A small network was shown many inputs. Here are its activations along a few directions, one row for each input.
In each table, some parts of the input vary, and every possible input appears once, in random order.
A made-up example of a description, with smaller parts first: one of 3 separate values, together with either a single point or one of 9 places along a line or (one of 5 places around a ring, together with one of 6 places along a line).
Shared parts are said once, and a part with two or three values counts as separate values.
In the rows, 128 means zero.

Other details of the inputs vary at random and push rows far along three fixed directions, the same in every table; ignore that.

Rows:
R1: [187, 145, 164, 73, 155, 224, 146, 121, 105, 97, 143, 105, 118, 119, 97]
R2: [72, 140, 121, 148, 111, 120, 114, 58, 84, 122, 97, 126, 153, 80, 192]
R3: [123, 173, 168, 97, 48, 158, 149, 92, 96, 174, 98, 114, 98, 44, 147]
R4: [109, 151, 135, 145, 101, 64, 113, 95, 117, 108, 128, 127, 132, 130, 103]
R5: [151, 103, 127, 162, 140, 61, 113, 196, 172, 134, 161, 142, 124, 190, 99]
R6: [112, 105, 124, 157, 140, 68, 95, 103, 117, 120, 147, 150, 146, 160, 159]
R7: [72, 110, 110, 165, 157, 79, 123, 107, 107, 102, 118, 141, 163, 161, 120]
R8: [179, 139, 136, 73, 154, 222, 131, 125, 98, 82, 137, 89, 121, 120, 79]
R9: [145, 105, 110, 157, 129, 97, 129, 219, 183, 145, 151, 116, 100, 169, 80]
R10: [81, 133, 148, 106, 61, 176, 129, 72, 71, 189, 86, 122, 111, 28, 218]
R11: [86, 137, 119, 176, 141, 71, 125, 96, 137, 109, 121, 142, 151, 141, 158]
R12: [117, 141, 118, 148, 109, 117, 146, 147, 166, 151, 115, 121, 107, 98, 136]
R13: [148, 119, 109, 101, 206, 188, 104, 75, 76, 44, 134, 137, 182, 184, 87]
R14: [195, 110, 135, 62, 157, 213, 119, 143, 115, 84, 149, 110, 123, 117, 141]
R15: [140, 131, 98, 142, 127, 80, 114, 147, 165, 119, 135, 137, 136, 172, 52]
R16: [128, 107, 104, 177, 158, 82, 134, 203, 176, 124, 157, 130, 121, 198, 80]
R17: [101, 177, 138, 144, 91, 104, 154, 102, 130, 143, 111, 122, 110, 106, 115]
R18: [153, 114, 120, 138, 138, 102, 159, 227, 200, 165, 137, 119, 98, 159, 64]
R19: [135, 156, 120, 108, 75, 156, 167, 169, 166, 173, 116, 113, 73, 66, 150]
R20: [85, 117, 144, 131, 111, 105, 115, 80, 74, 145, 103, 148, 156, 107, 172]
R21: [188, 132, 136, 130, 118, 111, 149, 218, 228, 169, 149, 118, 86, 128, 98]
R22: [192, 134, 143, 61, 155, 237, 131, 119, 111, 118, 129, 125, 134, 128, 95]
R23: [98, 112, 127, 168, 154, 78, 114, 93, 119, 114, 141, 152, 157, 164, 159]
R24: [168, 128, 124, 123, 103, 137, 172, 230, 221, 205, 138, 105, 58, 111, 97]
R25: [96, 161, 114, 146, 103, 96, 134, 92, 133, 150, 103, 148, 139, 134, 111]
R26: [139, 129, 137, 136, 118, 98, 115, 127, 141, 134, 131, 136, 130, 118, 154]
R27: [103, 138, 137, 123, 90, 134, 120, 85, 101, 148, 100, 127, 127, 60, 190]
R28: [84, 115, 102, 173, 140, 76, 120, 117, 136, 124, 133, 137, 132, 153, 141]
R29: [147, 141, 133, 119, 85, 93, 130, 146, 160, 152, 135, 134, 104, 102, 159]
R30: [96, 116, 133, 173, 150, 79, 112, 115, 117, 116, 141, 155, 160, 173, 151]
R31: [139, 76, 129, 125, 212, 160, 86, 105, 65, 41, 158, 138, 183, 198, 131]
R32: [133, 172, 133, 121, 80, 143, 165, 144, 146, 159, 116, 103, 83, 86, 91]
R33: [81, 104, 100, 175, 137, 64, 102, 110, 129, 118, 134, 132, 146, 156, 142]
R34: [151, 102, 109, 101, 209, 167, 91, 97, 84, 18, 160, 124, 174, 177, 139]
R35: [198, 123, 143, 60, 153, 220, 116, 114, 97, 102, 128, 131, 140, 135, 94]
R36: [105, 127, 140, 114, 59, 124, 145, 152, 128, 206, 92, 122, 100, 62, 141]
R37: [50, 122, 138, 161, 134, 84, 110, 46, 61, 124, 106, 162, 185, 131, 189]
R38: [115, 109, 114, 182, 168, 69, 130, 179, 170, 117, 155, 138, 134, 210, 97]
R39: [197, 125, 147, 65, 165, 228, 141, 145, 130, 100, 152, 114, 118, 116, 145]
R40: [116, 153, 118, 136, 114, 100, 144, 138, 162, 134, 131, 132, 115, 118, 151]
R41: [75, 124, 132, 117, 84, 161, 144, 107, 80, 177, 82, 114, 124, 56, 161]
R42: [187, 127, 137, 57, 136, 230, 122, 122, 102, 121, 117, 119, 126, 109, 92]
Each input here is: one of 6 places around a ring, together with either one of 2 separate values or one of 5 places along a line.
Question: The inputs of R31 and R5 match in every part but the place on the ring of 6. If R10 is changed in the same way as R31 into R5, which row does it become?
Answer: R6
Question: The inputs of R33 and R23 match in every part but the place on the ring of 6. If R8 is changed in the same way as R33 into R23, which row does it become?
Answer: R1
Question: Which other rows does R13 become when the choice among 2 separate values takes its other values? List them by row number.
Answer: R32
Question: Which other rows does R3 become when the choice among 2 separate values takes its other values? List them by row number.
Answer: R35

Rows:
R43: [135, 107, 122, 106, 165, 153, 120, 123, 103, 103, 128, 130, 149, 142, 113]
R44: [135, 129, 130, 134, 126, 99, 134, 148, 154, 146, 130, 145, 132, 147, 118]
R45: [149, 110, 122, 127, 162, 177, 133, 150, 128, 123, 140, 119, 122, 144, 124]
R46: [118, 127, 122, 104, 131, 191, 140, 117, 98, 124, 115, 113, 116, 104, 145]
R47: [127, 137, 138, 143, 124, 101, 147, 151, 158, 140, 139, 127, 114, 142, 130]
R48: [106, 141, 134, 135, 87, 126, 136, 114, 118, 169, 120, 143, 123, 109, 157]
R49: [121, 105, 121, 110, 162, 162, 110, 101, 83, 90, 129, 130, 153, 153, 127]
R50: [112, 114, 126, 135, 133, 104, 121, 126, 106, 119, 129, 133, 137, 138, 118]
R51: [147, 120, 136, 106, 143, 149, 110, 136, 111, 103, 138, 113, 136, 140, 100]
R52: [122, 135, 119, 135, 145, 114, 122, 85, 122, 97, 126, 131, 144, 133, 126]
R53: [113, 124, 121, 144, 124, 99, 142, 156, 145, 132, 131, 121, 108, 127, 112]
R54: [95, 129, 120, 149, 146, 117, 124, 83, 103, 97, 133, 146, 154, 156, 162]
R55: [98, 136, 132, 142, 113, 141, 143, 124, 130, 171, 105, 124, 122, 93, 159]
R56: [107, 119, 123, 129, 112, 116, 115, 114, 117, 139, 123, 120, 124, 86, 218]
R57: [160, 129, 131, 106, 153, 165, 148, 160, 154, 127, 141, 120, 120, 138, 117]
R58: [186, 127, 148, 100, 140, 153, 134, 164, 144, 123, 141, 123, 114, 139, 96]
R59: [116, 107, 121, 151, 135, 120, 116, 126, 115, 135, 130, 142, 142, 146, 132]
R60: [137, 127, 118, 122, 118, 121, 117, 141, 130, 124, 128, 126, 127, 142, 101]
R61: [111, 150, 117, 133, 76, 132, 142, 132, 133, 155, 108, 115, 110, 89, 132]
R62: [120, 141, 126, 138, 148, 115, 123, 96, 117, 99, 126, 145, 150, 134, 139]
R63: [181, 129, 138, 95, 147, 158, 130, 159, 154, 126, 133, 130, 120, 138, 96]
R64: [116, 151, 142, 121, 102, 147, 135, 95, 113, 133, 119, 114, 116, 85, 145]
R65: [158, 150, 137, 96, 114, 196, 148, 135, 126, 141, 121, 122, 103, 94, 137]
R66: [127, 110, 124, 144, 134, 106, 130, 150, 151, 154, 125, 135, 132, 143, 115]
R67: [134, 148, 139, 142, 118, 94, 137, 149, 159, 129, 133, 129, 116, 133, 120]
R68: [128, 107, 135, 153, 127, 101, 127, 158, 145, 152, 135, 131, 123, 144, 114]
R69: [103, 117, 128, 167, 139, 94, 130, 137, 138, 133, 134, 125, 133, 146, 136]
R70: [122, 140, 150, 124, 88, 124, 148, 137, 132, 178, 122, 134, 106, 100, 143]
R71: [126, 134, 135, 137, 120, 87, 113, 107, 128, 121, 134, 132, 130, 139, 112]
R72: [124, 142, 111, 149, 120, 97, 122, 111, 140, 113, 139, 129, 125, 141, 117]
R73: [147, 90, 126, 123, 128, 116, 102, 161, 149, 123, 149, 132, 126, 121, 159]
R74: [98, 132, 124, 140, 146, 119, 112, 82, 79, 80, 130, 121, 162, 136, 139]
R75: [116, 129, 118, 136, 121, 92, 114, 119, 130, 122, 118, 133, 145, 138, 110]
R76: [121, 139, 115, 139, 119, 101, 134, 144, 154, 127, 120, 121, 124, 127, 107]
R77: [144, 138, 128, 133, 112, 102, 123, 143, 150, 135, 130, 145, 124, 147, 111]
R78: [128, 145, 133, 109, 97, 150, 121, 100, 113, 145, 118, 125, 118, 102, 134]
R79: [157, 122, 128, 105, 149, 145, 118, 115, 130, 108, 132, 127, 134, 138, 100]
R80: [117, 127, 124, 103, 139, 180, 143, 114, 105, 128, 109, 115, 128, 95, 143]
Question: What is each input in this table made of?
Answer: one of 2 separate values, together with either a single point or (one of 3 separate values, together with one of 6 places around a ring)
Question: The inputs of R68 and R69 match in every part but the choice among 2 separate values. If R73 is changed in the same way as R68 into R69, which row does it become?
Answer: R56
Question: Start at R75 and move only the place on the ring of 6, one step at a time. The first step leads to R43. Which rows follow, in order?
Answer: R66, R44, R63, R79
Question: Which other rows does R77 become when the choice among 3 separate values takes its other values? List them by row number.
Answer: R58, R63
